Each row has a name. Each piece below is followed by the name of the row it came from, unless a question asks for something else. Each question is about the rows just above it. Places in a row count from 0.

<6>: 9.28,-4.54,0.63,-3.55,-0.78,0.91,0.23,-1.06,-0.82,-5.63,3.91
<99>: -9.13,2.36,-3.29,1.43,4.52,-5.84,4.96,1.20,-7.55,4.52,4.28
<79>: -9.13,2.36,-3.29,1.43,4.52,2.17,-1.97,0.60,2.18,3.81,-3.77
<104>: -0.65,-3.42,0.00,3.57,-0.48,0.57,-4.12,2.27,3.52,2.16,-0.44
<134>: -9.13,-0.56,-0.56,1.43,4.52,0.28,-1.97,-3.85,-2.27,-1.19,-0.56
The value that <134> holds more than once:
-0.56
Row and place of 2.18 in the named rows:
<79>, 8

<160>: 0.76,-0.93,-0.09,-2.89,0.47,-3.19,3.15,-0.40,1.09,1.66,2.15,-1.31,2.53,-0.19,-3.07,-0.10,-0.98,0.49,-1.51,0.79,-0.51,1.55,3.03,3.40,0.61,0.85,-0.22,0.79,-2.09,0.66,2.95,-1.57,-1.88,-0.38,0.22,2.12,-2.57,4.61,-1.58,-1.80,1.76,0.41,1.07,0.71,-5.22,-0.21,0.69
<69>: -2.10,-3.52,-0.13,1.27,-0.77,0.90,-0.13,1.80,2.02,-0.32,-0.48,5.65,-4.04,-0.13,1.03,1.68,0.61,0.34,-4.04,0.08,0.23,0.29,0.54,-2.78,0.06,-4.04,-0.13,-0.58,2.73,3.38,-4.04,1.29,4.08,1.12,1.80,-1.44,2.39,-2.35,3.48,-3.42,0.34,-0.13,4.53,0.42,-0.13,-0.80,-0.91
<76>: -2.33,-4.53,-2.74,-0.71,1.13,-0.22,2.17,-0.73,0.48,1.82,-0.53,3.31,-0.59,-0.09,-3.42,0.14,-3.87,1.01,-3.24,3.26,-1.90,-1.67,1.26,1.78,1.13,2.40,-0.95,1.18,0.20,3.09,0.79,-2.70,0.23,-0.78,1.32,-1.97,-1.32,0.21,0.69,-4.23,-0.41,1.53,4.29,-0.27,-1.17,-0.96,-0.19
<67>: -0.73,-2.89,-1.61,-0.18,-1.99,-1.42,1.09,3.72,4.22,-0.66,2.04,6.07,2.07,2.29,1.94,2.90,3.99,-0.05,-1.84,-2.08,1.80,4.04,3.00,-3.48,-0.54,1.09,-3.37,-1.00,2.35,3.80,-5.20,3.28,5.19,2.68,2.26,1.63,3.09,0.24,4.14,-4.11,3.04,-1.38,5.26,1.74,0.84,-0.80,-0.86
<9>: -2.43,-3.23,-2.21,1.40,0.66,1.89,-0.23,-0.45,-0.22,0.49,-1.86,3.65,-2.39,0.13,-0.61,0.04,-2.43,0.66,-1.61,2.24,-1.28,-2.40,-1.04,-0.73,0.60,1.28,-0.74,0.40,1.78,2.12,-1.39,-1.20,1.59,-0.39,0.86,-3.11,0.80,-3.00,1.86,-2.22,-1.56,0.99,2.94,-0.70,2.68,-0.78,-0.64
<124>: -1.72,-2.83,-1.73,-0.30,1.49,0.38,1.35,-1.64,-0.93,1.49,-1.18,1.07,-1.42,-0.53,-3.16,-0.72,-4.21,0.80,-1.95,3.24,-2.12,-2.44,-0.06,2.29,0.96,1.59,0.24,1.24,-0.20,1.33,1.93,-3.13,-1.20,-1.32,0.38,-2.26,-1.81,-0.21,-0.53,-2.08,-1.32,1.53,2.12,-0.78,-0.83,-0.68,-0.01
<131>: -3.14,-6.14,-3.85,-0.34,0.45,-0.40,2.33,0.73,2.26,1.45,-0.15,6.45,-0.46,0.97,-2.41,1.36,-2.43,1.16,-4.08,2.71,-1.29,-0.58,2.00,0.03,0.93,2.96,-2.43,0.71,1.75,4.86,-1.72,-1.36,2.98,0.16,2.24,-2.14,0.23,-0.39,2.90,-6.20,0.39,1.02,-0.74,-4.03,0.16,-1.46,-0.88
<100>: -2.23,-3.38,-2.07,0.41,1.35,1.04,0.49,-1.27,-0.57,1.25,-1.65,2.35,-1.99,-0.31,-2.27,-0.43,-3.86,0.79,-2.02,3.21,-1.94,-2.91,-0.67,1.23,0.82,1.67,-0.23,0.93,0.64,1.83,0.81,-2.55,-0.04,-1.08,0.55,-2.96,-0.82,-1.49,0.37,-2.46,-1.69,1.48,2.64,-0.79,0.77,-0.79,-0.36
At which places does <69> hold -4.04?
12 18 25 30
-0.54 is at row and place
<67>, 24
Where in the named rows is 0.55?
<100>, 34

<95>: -1.09,-1.79,-6.21,-5.60,-1.77,5.01,0.13,-7.53
<45>: -2.45,-0.09,7.32,7.32,-7.38,1.48,7.32,8.31
<146>: -2.07,-0.71,-8.85,-8.85,-8.84,-8.85,2.50,-1.10
<113>: -0.03,3.32,-3.21,-4.43,-0.60,-2.75,-1.93,-4.28
<115>: -0.28,4.51,-0.73,-0.80,-1.77,-5.91,-1.77,-1.08
<112>: 0.32,2.40,0.62,8.82,1.34,-6.34,1.35,1.34
<49>: 2.33,-0.45,-2.40,-9.18,4.68,2.90,-5.38,-3.88
Which value appears more than once in <146>?
-8.85
Row and place of -0.28 in the named rows:
<115>, 0
At which places does <112> hold 1.34?
4 7
Which value appears more than once in <115>?
-1.77
Places of 7.32 in row <45>:
2 3 6

<71>: 1.76,-3.01,3.34,-0.03
<58>: -2.67,-0.95,1.43,1.06
<57>: 1.34,-0.94,1.34,1.34
<157>: -0.71,-2.03,-0.65,-2.67
<121>: -0.06,-0.06,3.47,-0.94
<168>: 1.38,-0.70,-0.97,-2.99
<149>: 3.46,3.46,3.46,3.46
<8>: 2.96,-4.73,3.46,0.60
Which value appears more than once in <57>?
1.34
Every place of 3.47 in <121>:
2
Places of 3.46 in row <149>:
0 1 2 3
0.60 is at row and place
<8>, 3
Every place of -0.94 in <57>:
1

<93>: -1.56,-2.72,-0.36,-3.04,-1.42,-0.95,1.21,1.22,-2.51,1.88,-2.52,-2.72,0.70,2.42,1.33,0.58,1.02,0.78,-2.03,-0.34,1.22,-2.03,-2.72,0.85,-3.67,0.07,0.79,1.78,-0.95,0.21,0.78,0.41,0.45,-0.42,2.94,1.22,-0.40,-2.72,0.54,1.48,0.11,-0.65,-0.84
<13>: 4.95,-3.40,-0.39,2.73,-5.34,-2.34,-1.62,0.18,3.50,-0.01,0.53,2.73,1.88,0.26,2.72,-0.13,0.56,-1.24,0.62,3.54,3.24,1.44,-1.13,-3.96,2.73,-1.25,2.23,-1.21,-0.65,-1.08,5.37,-0.57,-1.37,0.43,-5.16,-0.37,-0.92,-1.65,-1.24,-3.20,1.08,-0.93,-2.88
<83>: 0.08,0.07,0.05,-1.55,0.39,0.03,-1.70,-0.16,-0.09,-0.04,0.04,-0.22,-0.21,-0.12,0.25,-0.10,-0.63,0.01,0.43,0.15,0.03,-3.95,0.07,0.16,-1.23,-0.07,-0.15,-0.20,0.24,0.50,1.43,-0.04,0.14,0.13,0.26,-0.19,-0.07,0.13,0.08,-0.20,0.13,-0.03,0.00
Row and place of -3.96 in the named rows:
<13>, 23
Where in the named rows is -0.12?
<83>, 13
-0.84 is at row and place
<93>, 42
Row and place of -2.51 in the named rows:
<93>, 8
Where do 4.95,-3.40,-0.39,2.73,-5.34,-2.34,-1.62,0.18,3.50,-0.01,0.53,2.73,1.88,0.26,2.72,-0.13,0.56,-1.24,0.62,3.54,3.24,1.44,-1.13,-3.96,2.73,-1.25,2.23,-1.21,-0.65,-1.08,5.37,-0.57,-1.37,0.43,-5.16,-0.37,-0.92,-1.65,-1.24,-3.20,1.08,-0.93,-2.88 appear?
<13>
Every place of -1.24 in <13>:
17 38
At which places does <93> hold 1.22?
7 20 35

<128>: -1.82,-2.96,5.72,-0.98,-0.67,-0.98,-0.81,2.16,2.24,-1.46,2.49,-0.77,-1.91,1.65,1.83,-1.52,3.43,0.56,2.02,-1.12
<3>: 0.57,2.21,2.66,4.42,-2.84,-2.19,-3.09,1.41,6.15,5.33,4.27,1.77,-6.08,-7.75,-1.29,1.06,2.16,-7.37,2.40,7.53
<12>: -0.50,2.13,-5.02,1.81,3.32,-1.90,1.22,-2.00,0.07,-4.05,-1.62,3.10,0.75,-1.17,1.06,1.43,0.96,2.82,-5.14,-0.36
<142>: -5.93,0.66,-1.60,-0.23,0.30,1.87,4.59,1.54,-1.61,-7.04,-0.16,-0.16,2.06,2.52,1.89,0.96,0.87,4.13,-0.74,-1.60
<88>: -4.83,0.74,-3.31,-3.65,-2.98,5.43,4.75,2.29,-5.22,-2.32,2.24,-3.31,3.39,3.18,-0.62,0.70,-3.20,1.20,3.48,-2.80
<16>: 0.43,4.05,-0.84,0.70,-4.71,1.91,-0.76,1.18,-2.44,7.10,3.33,-0.40,-2.86,-6.83,-3.56,1.99,-2.82,-8.08,4.11,4.83
<82>: 0.57,2.21,2.66,4.42,-2.84,-2.19,-3.09,1.41,1.86,5.33,4.27,1.77,-6.08,-7.75,-1.29,1.06,2.16,-7.37,2.40,7.53
<85>: -5.21,-1.40,5.59,5.59,-1.13,-2.18,-0.94,5.59,2.70,-1.76,4.70,0.83,-1.13,-1.61,2.07,-0.52,5.13,-1.13,1.68,4.42
Which value appears more than once in <128>?
-0.98
Every place of -1.60 in <142>:
2 19
Which value appears more than once in <88>?
-3.31
At which places does <85> hold -1.13?
4 12 17
-5.22 is at row and place
<88>, 8

